A small network was shown many inputs. Here are its activations along a few directions, one row for each input.
In each table, some parts of the input vary, and every possible input appears once, in random order.
Descriptions start from the smaller parts, as in this example, which fits no table here: one of 8 places around a ring, together with either a single point or one of 9 places along a line or (one of 3 separate values, together with one of 6 places along a line).
Shared parts are said once, and a part with two or three values counts as separate values.
In the rows, zero is written as 128.

Other details of the inputs vary at random and push rows far along two fixed directions, the same in every table; ignore that.
These rows show it; all are for the same input, with only those details redrawn:
[ 99 117  72 152  98 179  98 113 114 133 101 103]
[189 155 150 145 140  71 200 190 123 110 150 167]
[105  74  77 146  86 182  82  85 109 120  74  86]
[186 154 149 144 141  72 197 187 121 111 149 167]
[224  48 180 130 121  58 180 132 110  71  90 135]
[ 99 171  71 157 114 165 124 151 121 146 136 128]
[107  75  78 147  86 183  82  85 110 119  74  85]
[220  47 178 130 120  61 177 131 109  72  89 134]

Table:
R1: [ 80 174  80 142 164 152 120 127 159 156 130 131]
R2: [193  41 184 112 186  50 175 108 133  81  82 152]
R3: [115  75  84 147 103 198  86  82 105 127  73  80]
R4: [ 63 160  72 133 174 156 111 138 159 161 136 164]
R5: [146 177 101 143 169  94 167 146 117 159 139 162]
R6: [138  91 193 120  98 107  94 112 109 126 123 108]
R7: [128 186 116 133 186  92 166 158 156 139 142 167]
R8: [107 212 145  84 126 125 150 173 169 139 209 152]
R9: [ 74 194 139 117 110 168  87 128 147 161 156 131]
R10: [134  64 135 120 168 110 129 105 154 113  94 143]
R11: [ 69 174 118  88 113 162  94 146 151 146 182 111]
R12: [106  71  76 142 126 174  87  58 108 154  68  86]
R13: [133 194 145 103 100 113 162 156 129 144 202 129]
R14: [168 147 142 146 169  62 199 165 128 144 151 176]
R15: [221  48 177 130 121  59 178 131 110  73  90 134]
R16: [157 123 109 140 121 135 135 129 110 121 103 116]
R17: [120  82  84 145  97 194  84  79 110 125  75  71]
R18: [ 90  73  79 146 122 165  86  55 131 135  73  86]
R19: [139  70 134 117 161 102 128 104 161 112  96 137]
R20: [158  96 186 118  95 115  93 114  94 143 117  97]
R21: [118 117 174  99 119 122  89 128 121 124 143  94]
R22: [117 187  95 155 167 101 173 166 125 170 164 177]
R23: [152 168 212  99 135  80 151 171 159 130 175 181]
R24: [130 117 175 128  89 118  94 129 102 151 139 112]
R25: [145 101 178 100  84 122 127  84 129 110 128 113]
R26: [153  88 138 125 139 126 132 122 137  80  87 120]
R27: [ 88  96 135  91  76 190  66  52 141 122  99  81]
R28: [132  99 126 128 139 144 120 136 157  96 113 133]
R29: [107 215 156  96 122 130 145 169 171 148 197 171]
R30: [114  82  77 143  98 189  79  79  96 121  70  87]
R31: [126 131 178 119  95 124 108 108 125 135 137 126]
R32: [ 95  88 138 122  54 176  53  62 110 150 103  85]
R33: [135 222 162 128 112 123 138 165 123 177 185 151]
R34: [ 68 159  69 131 167 149 105 130 159 154 129 160]
R35: [ 72 134 141 117 104 174  49 107 127 153 123  95]
R36: [120 115 169 113 104 115  95 124 107 130 152  94]
R37: [132 105 121 124 139 137 121 142 154  95 108 140]
R38: [ 90  60  97 128 122 199  71  97 144 103  80 105]
R39: [140 108 104 138 156 117 139 101 107 148 102 130]
R40: [198  43 181 132 167  48 185 105 125  90  91 145]
R41: [104 202 118 115  85 172 114 121 126 172 168 116]
R42: [ 76 162  72 129 163 146 109 133 167 155 128 152]
R43: [120 122 161  82 115 126 115 120 131 111 149  93]
R44: [ 89 169  60 153 135 140 123 126 129 174 130 136]
R45: [ 68 175 142 115 116 159  68 154 144 167 164 133]
R46: [112 204 103 138 193  99 163 164 151 147 153 180]
R47: [ 84  83 121  98  75 172  66  67 111 123 122  54]
R48: [ 85 174 123 128  94 147  82 150 105 173 182  99]
R49: [112 174 171  99 136 104 114 185 143 142 194 140]
R50: [112 199  96 152 177  95 168 158 137 154 159 178]
R51: [129 197 101 159 137 121 166 189 117 139 166 169]
R52: [ 87 177  93 146 152 181 122 159 145 130 139 137]
R53: [216  66 213  81 106  57 159 116  95  93 134  92]
R54: [106 122  70 146 130 165 102  86 121 163  97  95]
R55: [131 105 101 142 138 104 136 104 113 140 106 139]
R56: [ 83 167  79 159 136 175 123 147 122 134 139 141]
R57: [153  97 173 102  70 120 126  89 119 122 129 111]
R58: [129 203 108 155 147 119 168 186 138 126 162 163]
R59: [218  73 208  77  97  68 168 100 108  89 132  99]
R60: [ 97  78  94 135 115 197  77  83 139 101  72  79]
R61: [192 156 150 143 160  86 200 187 108 116 147 169]
R62: [ 91 109  75 155 106 187  99 114 106 134 106 113]
R63: [ 81 173  66 152 149 142 122 120 139 160 128 137]
R64: [226  56 168 120 156  39 182 103 110 104  79 134]
R65: [131 213 154 122 124 110 127 186 104 173 204 123]
R66: [ 93 167  70 157 137 146 128 127 134 173 141 132]
R67: [138  72 128 138 158  99 144  93 120 116  93 137]
R68: [210  48 185 131 139  61 176 124 110  55  90 146]
R69: [ 81 195 111 106  95 163 119 124 137 148 185 107]
R70: [114 194 114 141 195 108 168 168 157 150 157 174]
R71: [164  79 134 145 109 120 141 121 118 103 103 114]
R72: [ 75 154  84 137 149 183 107 160 150 129 138 154]
R73: [170 144 159 124 172  81 180 195 151  87 148 193]
R74: [147  77 143 128 150 132 135 123 128  81  92 131]
R75: [119 207 139 110 109 109 152 178 119 157 214 128]
R76: [134 181 125 138 166 119 160 179 139 106 146 168]
R77: [158  72 135 145 116 130 139 122 110 104 101 121]
R78: [156  80 139 143 123 123 139 114 128  89 100 115]
R79: [124 129 157  79 106 136 124 105 143 108 146 100]
R80: [150  76 140 146 130 132 140 117 120  90  99 122]
Q: What do these inputs look like to the network?
A: one of 5 places along a line, together with either one of 6 places around a ring or (one of 2 separate values, together with one of 5 places around a ring)
Q: Changing only the place on the line of 5 turns R4 into R39. The same change can be made to R72. Which row results?
A: R61
Q: Changing only the place on the line of 5 turns R51 into R73. The same change can be made to R44. Which row results?
A: R42
Q: A walk changes only the place on the ring of 5. It starts at R52 and steps to R60. List the rest of the walk in order.
A: R26, R76, R74
Q: A walk changes only the place on the ring of 6. It starts at R23 and steps to R45. List the rest of the walk in order.
A: R49, R11, R8, R29

Table:
R81: [204  47 175 104 132  67 179  88 131  62  86 125]
R82: [190  17 155 103 130  84 144  83 123  60  71  93]
R83: [ 31 174  27 151 123 220  63 129 144 147 130 101]
R84: [113 203 110 151 130 132 143 138 107 173 158 131]
R85: [206 132 175 132 139  66 192 167  99  97 143 129]
R86: [118 107 122 150 124 136  93 116  94 134 107  99]
R87: [164 216 134 143 142  96 209 194 126 144 192 172]
R88: [117 212 201  96 147  88 147 201 137 149 228 170]
R89: [153 142 220  82 123  91 149 177 130  96 192 146]
R90: [ 60 204  82 146 156 181 105 126 163 173 141 155]
R91: [109  60 101 146  89 185  62  83  90 104  72  61]
R92: [186 138 204  79 101 101 134 145 129 113 148 112]
R93: [ 77  84  77 152  88 204  55  53 116 160  74  96]
R94: [180  17 182  99 149  82 145  53 132  87  66 109]
R95: [178 141 165 145 163  57 178 187 115 130 159 163]
R96: [108 179  95 149 136 156 137 182 139 141 147 162]
R97: [ 78 135  74 158  81 224  68  84 112 142  95  94]
R98: [ 66 187  52 146 136 176 111 166 140 146 156 134]
R99: [178  49 139 107 130  89 156 109 119  80  96 111]
R100: [153  65 190  76  83 128  67  69 118 132  95  68]
R101: [183  52 159 124 130  78 146 104  98 115  98 105]
R102: [ 93  89  93 136 118 162  80  58 140 133  73 119]
R103: [147  92 211  72 118 107  95 112 123 120 135 107]
R104: [113 185 103 160 125 156 138 182 132 146 150 155]
R105: [101 179  97 147 143 149 133 166 155 125 136 157]
R106: [106 167  92 127 144 120 150 123 134 161 147 146]
R107: [102  92 103 137 130 139  99 109 134 135  90 136]
R108: [123 106 137 128 172 113 119 130 144 119 118 129]
R109: [ 57  83  70 143 116 192  45  65 139 139  61 100]
R110: [ 80 212  84 169 115 189 110 170 121 154 145 135]
R111: [152 176 149 156 155  86 170 192 128 151 156 183]
R112: [114 215  96 137 156 116 167 165 129 180 182 165]
R113: [133 170 123 125 160  88 171 130 142 142 148 156]
R114: [164 229 144 146 141  98 204 191 114 138 188 161]
R115: [174  45 156 122 127  98 147 122 132  75  77 141]
R116: [123 215  94 147 140 134 166 193 121 155 186 141]
R117: [140 182 160 138 193  84 174 186 163 134 152 191]
R118: [108 170  89 139 127 154 142 143 147 134 138 163]
R119: [166 149 173 129 175  90 185 186 162  93 138 179]
R120: [ 39 130  46 153 114 216  47 101 127 176  98 112]
R121: [191  12 157 100 112  91 157  67 118  69  70 109]
R122: [151 195 202 110 102  55 170 172 140 150 214 156]
R123: [ 82 106 123 100  47 185  33  48 123 169 108  50]
R124: [106  98 112 152  96 171  77  68 105 144  79 101]
R125: [109  45  77 119  99 183  78  71 107 113  76  64]
R126: [ 85 202  72 162 108 194 118 148 134 164 152 147]
R127: [ 57 118  55 141 109 196  67  69 137 162  92 121]
R128: [143  72 128 127 116 138 122  83 141  87  75 128]
R129: [163 120 201  99  68  86 147 131 131 104 167 118]
R130: [127 120  99 125 116 152 136 113 120 127 124 120]
R131: [149  57 122 116 133 108 121  94 106 124  97 101]
R132: [137 101 215  93  98  77 130 126 126 116 169 131]
R133: [173  80 155 130 157  72 148 146 114 113 123 143]
R134: [ 83 200  75 150 124 162 125 131 119 191 160 130]
R135: [121 167 102 155 131 144 135 177 120 135 158 134]
R136: [105 179 103 125 152 155 152 135 153 131 150 136]
R137: [168  46 158 122 156  69 132 109 127  88  87 125]
R138: [156 190 205  79 135 102 148 194 137 118 198 147]
R139: [153 168 125 139 159 101 172 203 129 120 169 164]
R140: [204  40 216  79  56  92 115  74 119  85  97  75]
R141: [ 47 236 120 117  88 173 111 177 143 160 230 138]
R142: [128 122 106 121 149  98 145 128 125 139 131 129]
R143: [155  78 142 132 121 107 118  95  85 123  94  86]
R144: [ 79 196  63 151 118 195 116 148 140 160 149 152]
R145: [131 118 134 129 140 150 134 112 155 103 105 142]
R146: [ 89  49  96 113 135 168  69  49 131 125  69  67]
R147: [178 131 183 151 146  71 163 163 110 122 123 159]
R148: [170 142 165 126 184  83 181 188 152  88 152 160]
R149: [169  99 148 116 163  59 164 122 131 109 118 131]
R150: [ 87  70  80 132 126 153  73  88 120 132  88  99]
R151: [ 32 178  33 134 136 231  76 116 149 155 135  87]
R152: [205  34 186 120 135  64 157  95 120  97  82 152]
Q: What do these inputs look like to the network?
A: one of 2 separate values, together with either one of 6 places around a ring or (one of 5 places around a ring, together with one of 6 places along a line)
Q: Changing only the choice among 2 separate values turns R88 into R89. The same change can be made to R94. Which row results?
A: R136
Q: Which other rows does R113 become when the place on the line of 6 takes its other values? List them by row number.
A: R84, R94, R106, R112, R134
Q: Which other rows does R102 become when the place on the ring of 5 takes its other values? List them by row number.
A: R109, R113, R137, R149
Q: Which other rows does R109 become when the place on the line of 6 takes its other values? List them by row number.
A: R107, R111, R117, R120, R147
Q: Which other rows does R118 become when the choice among 2 separate values takes its other values? List them by row number.
A: R127

Table:
R153: [160 114 136 144 147  85 161 151 122 119 127 154]
R154: [ 84 147  69 146 132 177 102  99 125 154 111 111]
R155: [ 57 189  34 155 122 202  98 144 138 163 140 127]
R156: [130 209 145 140 132 113 156 184 130 164 185 164]
R157: [165 124 136 136 148 108 162 145 129 106 113 142]
R158: [142 107 145 111 110 132 128 129 117 109 128 113]
R159: [ 83  97 104 115 112 181  76  92 144 119 101 103]
R160: [207 102 175 134 162  39 196 171 122 102 130 169]
R161: [149 119 163 103 148  87 150 130 146 116 135 144]
R162: [123  94 133 120  84 154  96  94 116 115 103 100]
R163: [116  79 138 111 126 130 109  83 137 116 100 104]
R164: [ 56 206  47 157 140 189 112 127 132 176 147 133]
R165: [ 79 198  58 157 142 169 112 162 132 173 148 139]
R166: [120  74 129 124  78 172  79  74 120 117  89  84]
R167: [164 112 163 113 125  95 147 125 122 115 141 114]
R168: [111 155 124 125 123 138 118 151 114 146 154 124]
R169: [181 128 146 128 157  75 178 147 128 118 124 148]
R170: [110  94 117 117  97 174  92 100 121 119 113  88]
R171: [120 176 131 125 114 133 135 138 131 160 161 137]
R172: [120 137 139 119 137 125 136 144 150 115 138 140]
R173: [197 103 199 110 115  76 170 142 122  97 131 146]
R174: [120  99 131 115  89 142  98  83 114 133 108  96]
R175: [154  77 139 141 142 115 130 107 114 111  85 123]
R176: [126 104 146 119 131 127 129 121 143 103 117 126]
R177: [167 109 190 120 158  64 166 152 138 104 134 154]
R178: [162 124 161 119 124 108 149 147 126 105 145 124]
R179: [ 92  85 109 125  96 181  66  89 110 136 105  78]
R180: [130 117 148 119 146 113 118 132 141 123 126 145]
R181: [202 106 172 135 156  54 205 160 130  85 130 174]
R182: [110 118  91 141 129 141 126 104 125 136 115 126]
R183: [173 122 172 110 130  75 160 137 119 110 148 123]
R184: [ 71 217 105 138 153 143 125 178 151 166 179 156]
R185: [114  73 123 116  89 164  81  83 116 103  97  74]
R186: [138  83 108 134 123 149 115 105 124 108  81 107]
R187: [101  69 117 113 112 174  73  76 140 109  85 101]
R188: [196 104 204 122 123  57 161 142 115 107 130 142]
R189: [122 113 142 111 137 114 128 113 144 123 125 125]
R190: [125  85 145 116 135 128  99 106 135 119 104 125]
R191: [106 173 120 116 150 127 129 140 152 147 154 151]
R192: [137  92 140 109 110 131 118 100 118 122 122  96]
R193: [103 102 115 125  81 185  82  89 124 133 106  94]
R194: [ 86 122 104 132 101 171  72 105 112 140 122  86]
R195: [141 222 154 135 139  93 171 202 127 161 195 178]
R196: [ 70 204  88 144 122 177  97 155 126 171 173 116]
R197: [ 72 212  88 130 106 172 108 138 129 183 169 129]
R198: [123 155 101 149 148 134 131 151 125 145 127 137]
R199: [146 132 154 119 107 107 132 116 122 132 134 121]
R200: [198 116 205 106 162  52 189 167 148  84 144 173]
R201: [149  70 135 143 137 111 134 105 113 109  90 129]
R202: [166 103 129 126 142  94 156 126 126 119 112 133]
R203: [101 233  82 158 159 154 157 184 141 155 167 165]
R204: [122 104 127 116 101 150 105 113 115 110 121  98]
R205: [151 107 161 104 147  94 141 117 143 116 126 142]
R206: [149  74 130 133 134 109 143  91 119 110  94 125]
R207: [145 179 119 138 162 102 171 158 133 140 145 154]
R208: [170 124 146 142 153  97 178 146 127 100 123 158]
R209: [159 114 171 129 115 101 134 130 118 126 129 129]
R210: [127  70 113 145 125 133 113  97 114 116  89 119]
R211: [108  84 116 107  96 160  88  79 109 130 107  79]
R212: [115 189  90 146 149 119 161 162 136 153 162 159]
R213: [116 119 122 113 109 140 108 105 114 132 130  97]
R214: [ 53 187  35 158 121 201 100 140 138 160 142 130]
R215: [ 98 235 124 135 169 118 149 201 154 164 195 180]
R216: [110  96  80 137 116 172  99 104 127 123  89 104]
R217: [ 97 220  81 160 160 147 139 179 132 168 160 155]
R218: [135  86 122 146 137 131 122 103 113 117  91 123]
R219: [ 95 101 109 127  76 184  70  82 120 126  99  84]
R220: [112  92 136 117 131 135  97 110 135 122 108 120]
R221: [120 228 129 135 129 119 156 170 137 169 192 155]
R222: [158 117 165 118 126  92 141 146 110 115 142 125]
R223: [157 101 136 140 140 109 160 127 126 100 110 145]
R224: [123  91  94 131 122 136 116  98 124 129  99 112]
R225: [141  82 149 109 129 126 115 108 143  97 102 128]
R226: [103 219 122 120 162 118 151 173 157 159 186 168]
R227: [164  82 175 119 104  97 124 112 107 113 109 120]
Q: Changing only one part turns R207 into R217. The same change can be made to R183. Which row results?
A: R194
Q: What do these inputs look like to the network?
A: one of 3 separate values, together with either one of 6 places along a line or one of 9 places around a ring or (one of 2 separate values, together with one of 5 places around a ring)
Q: Which other rows does R222 become when the choice among 3 separate values takes its other values? List them by row number.
A: R204, R213
